Each row below holds a small network's activations on one input, seen along a few directions.
In each table, some parts of the input vary, and every possible input appears once, in random order.
A made-up example of a description, with smaller parts first: one of 6 places along a line, together with either a single point or one of 11 places around a ring or (one of 3 separate values, together with one of 5 places around a ring).
Shared parts are said once, and a part with two or three values counts as separate values.
(in the rows, 128 means zero)

Table:
R1: [129  98 165 151  80  92 129 132 177  87 136 150  75 202 144 194  86]
R2: [167 102 158 137 121 156 134 119 128 156 109  63 125 176 178 117 103]
R3: [153 115 143 120 114 142 113 122 135 134 146  85 132 177 209 105 113]
R4: [103 181 100 127 177 150 101 150 132 119 123  77 168  95 143 136 115]
R5: [131 158 134  90 108 100 126 126 125 116 146 173 105 148  79 154 176]
R6: [130  98 148 167  64  85 160 116 166  90 128 158  84 204 171 169 102]
R7: [151 124 151 126 130 142  89 127 134 105 138  76 106 166 181 109  88]
R8: [139  91 143 131  91  84 132 127 189  95 124 143  67 205 142 207  84]
R9: [ 82 140 129  90 170 124 114 168  99 149 113 121 140  23  87 133 155]
R10: [154 138 112  86 121  94 106 129 126 126 153 185 104 146  58 154 161]
R11: [149  74 146 175  55 110 165 101 179 147 135 156  91 199 132 143 107]
R12: [140 157 121 111 105  96 165 137  99 138 131 174 102 150  87 123 183]
R13: [160  86 141 144 109 154 109  92 147 151 126  76 136 169 172  89 104]
R14: [146 123 130 121 115 137  83 139 147 132 151  56 108 162 192 130 116]
R15: [113 177  98 132 171 159  98 153 122 100 136  96 172  93 138 101 100]
R16: [ 79 144 102 112 161 133 133 156  83 136 109 139 128  16 101 103 167]
R17: [129 167  97 127 183 159 103 137 151 116 161  89 181  83 134 150 117]
R18: [136 147 121 108 110  95 129 116 113 107 133 199  99 141  89 118 173]
R19: [169 103 157 134 128 153 124 121 120 143 133  78 135 178 191 115 100]
R20: [118 150  95 146 184 177 128 128 111 141 120 109 186 108 141 113 120]
R21: [143 123 108 120  88 117 151 103 114 148 115 171 116 146  55 103 189]
R22: [129 110 158 155  74  99 134 128 173  78 130 159  70 202 145 172  86]
R23: [ 99 129 126  93 182  99 108 160 117 145 127 118 152  15  75 135 149]
R24: [165 110 134 103 136 138  98 126 161 127 150  60 115 166 181 148 100]
R25: [144  72 157 180  83 111 154 116 153 106 121 164  86 212 147 179 100]
R26: [104 153 107 149 175 182 138 116 127 153 115  97 190 102 134 109 118]
R27: [108 121 133 114 163 137 137 153  75 153 124 145 177  36  90 104 147]
R28: [ 97 113 123 127 147 141 138 129  93 163  99 127 163  18  69  88 163]
R29: [136 131 116 127 119 109 152 113  91 138 128 185 109 156  68 127 177]
R30: [106 175  80 116 174 167 116 144 127 135 105 108 167 100 162 107 119]
R31: [131 157 141 100 109  96 127 121 107  98 139 186 105 147  75 128 147]
R32: [116 138 100 148 169 189 126 125 139 138 102  90 190  95 124  95 132]
R33: [ 92 124 134 124 151 144 153 143  81 159 112 124 164  22  77  97 156]
R34: [160 127 140 122 106 119 156 104 106 135 136 184 123 152  64 117 166]
R35: [147  74 161 167  67 109 165 110 168 117 112 159  95 212 141 163  82]
R36: [164 124 154 119 130 130 106 119 143 140 126  90 109 167 208 109  93]
R37: [145 107 131 159  57 107 150 127 166 100 144 162  64 193 171 166 108]
R38: [ 87 141 116 113 163 107 134 131  85 156 123 145 156  28 109  99 153]
R39: [ 95 166  80 140 175 148 121 122 124 126 125 108 182  99 161 100 117]
R40: [ 76 149 128 113 157 124 113 137  90 118 138 137 142  12  93 110 149]
The inputs of R4 and R26 match in every part but one. If R1 is changed in the same way as R4 into R26, which row does it become?
> R35
The inputs of R19 and R14 match in every part but one. If R29 is changed in the same way as R19 into R14, which row does it become?
> R5
What do these inputs look like to the network?
> one of 5 places around a ring, together with one of 8 places along a line

Table:
R41: [ 83 155 114 186 138 126 192 129 121 139 109 183 173  83  63 135 118]
R42: [163  94 149 113  59  65 145 114 149 109 138 159  55 209 137 148 152]
R43: [ 86 217  92 148 170 114 144 160 150 114 139 170 154 114  89 168 121]
R44: [149 128 115 135 141 178 158 124  70 148 106 116 181 100 132  60 148]
R45: [ 87  80 153 119 144 115 148 134  90 134 105 144 108  50 116 132 164]
R46: [153 120 119 114 135 144 157 129  72 167 118 129 156 106  73  86 169]
R47: [155 165  91  85 156 137  91 140 110 134 163 131 148 123  87 104 165]
R48: [127  65 153 150  91 124 115 121 178 121 135 103  96 185 186 179  68]
R49: [118 162 110  64 130  99  94 140 119 122 139 161 101  94  83 108 159]
R50: [ 95  96 131 147 155 146 145 142 121 152  97  79 138  44 127 135 118]
R51: [142 175  84 111 159 157  86 130 106 125 147 112 173 120 151  79 141]
R52: [119  75 163 125  72  77 121 126 145 104 122 138  48 184 153 171  96]
R53: [ 97 144 107 105 171 148  78 147 155 122 142  84 139  63 155 165 115]
R54: [117 161 124 109 185 172  72 125 137 118 139  76 183 102 160 115 108]
R55: [136 133 129 192  88 108 174 117 178 107 140 200 114 216 119 192  76]
R56: [ 84 148 135  80 154 112  80 157 121 108 126 132 100  73 126 155 149]
R57: [122  93 141 109 117  95 152 122  89 148 125 172 123  72  76  89 184]
R58: [115 116 140 156 165 174 136 101 127 147  99  81 177  71 141  81 126]
R59: [179 124 138 117  62 119 136 108 152 149 132 133  84 235 129 127 128]
R60: [171 105 152 165 119 141 133 112 173  96 122  74 114 210 200 141  77]
R61: [191 132 149 160  78 138 132 111 125 124 144 109 120 232 187 117 106]
The inputs of R53 and R48 match in every part but one. If R47 is changed in the same way as R53 into R48, which row does it become?
> R59
What do these inputs look like to the network?
> one of 3 separate values, together with either a single point or one of 6 places around a ring
Which other rows agree with R58 in the choice among 3 separate values? List them by row number.
> R41, R44, R45, R46, R50, R57
